These are the activations of a small neural network, seen along a few directions. Each row is one input.
In each table, some parts of the input vary, and every possible input appears once, in random order.
Descriptions start from the smaller parts, as in this example, which fits no table here: one of 8 places around a ring, together with either a single point or one of 9 places around a ring or (one of 2 separate values, together with one of 6 places along a line).
Shared parts are said once, and a part with two or three values counts as separate values.
(in the rows, 128 means zero)

Other details of the inputs vary at random and push rows far along two fixed directions, the same in every table; ignore that.

A family of inputs:
r1: [105 176 116 117 185 158  91 120 100 112 112 111]
r2: [134 133 173 144 175 151 110 129 131 113 100 120]
r3: [ 76 106  47 108 105 110 139 100 114 150 170 113]
r4: [163  94 158 119  67 108 160 143 145 134 114 141]
r5: [184 174 246 112 109 123 112 171 133 111  60 151]
r6: [ 92 101  54 127 130 136 146  92 117 147 167 108]
r7: [135  85 118 102  28  71 153 129 143 153 135 139]
r8: [119 157 115 125 199 183 126 125 115 120 132 118]
r9: [ 76 167  70 121 191 151  97  98  92 122 136  95]
r10: [193 107 188 149  49  76 157 171 164 134 121 171]
r11: [156 178 175 102 171 157 113 161 122 126 102 137]
r12: [128  65  83 152  33  61 167 124 150 142 176 146]
r13: [ 68  76  65 150 122 121 127  77 127 132 156  99]
r14: [110 138 129 143 208 171  97 109 119 110 120 110]
r15: [180 162 182 148 148 143 125 170 147 114 120 160]
Each input here is: one of 3 separate values, together with either a single point or one of 4 places along a line.
Changing only the choice among 3 separate values turns r2 into r13. The same change can be made to r9. Which row results?
> r5
Which other rows does r10 become when the choice among 3 separate values takes its other values? List them by row number.
> r12, r15

A family of inputs:
r16: [162 156 200 158 171 156 104 156 132  94  87 140]
r17: [102  85  60 141  35  55 139 112 133 132 162 135]
r18: [102 178 124 140 212 172  93 133 122 122 142 130]
r19: [185 101 206 149  55  71 141 163 158 122  86 152]
r20: [ 52 149  86  98 193 182  85  73  86 115 107  67]
r21: [192 140 203 131 164 178 138 169 140 117 100 148]
r22: [125 171 107 127 207 193 132 147 116 131 141 134]
r23: [136  88  70 133  21  61 168 109 132 141 164 133]
r24: [162 113 221  81  45  84 128 132 135 140  45 118]
r25: [ 62  78  36 150 143 127 117  74 125 136 183 104]
r26: [153 188 210  66 139 136  90 148 103 112  57 128]
r27: [ 92  58  67 147  67  77 133  91 143 149 168 123]
r28: [127  51  90 152  33  74 172  91 135 138 157 120]
r29: [205  96 199 126  62 106 174 172 165 145  99 163]
r30: [103  71  78 149  31  47 155 114 134 151 155 130]
r31: [ 82 114  71 139 191 169 127  94 124 118 170 114]
r32: [179 140 213 126 156 138 136 169 157 124 100 148]
r33: [133 178  98 118 205 189 124 152 116 124 145 134]
r34: [ 60 100  34 130 139 123 141  97 119 152 199 108]
r35: [117 189 111 145 199 179 117 126 104 110 136 123]
r36: [ 84 145  55 122 186 150 117 122 117 127 186 110]
r37: [ 84 190 129  80 202 172  84 107  80 130  89  93]
r38: [184 133 203 122  76  91 116 165 159 128 106 170]
r39: [191 160 203 143 141 141 142 155 138 113  89 146]
Changing only one part turns r28 into r35. The same change can be made to r16. Which row results?
> r30
What is each input in this table made of?
> one of 4 places along a line, together with either a single point or one of 5 places around a ring
List by row number the other rows that have the place on the line of 4 in common with r32.
> r19, r24, r27, r29, r39
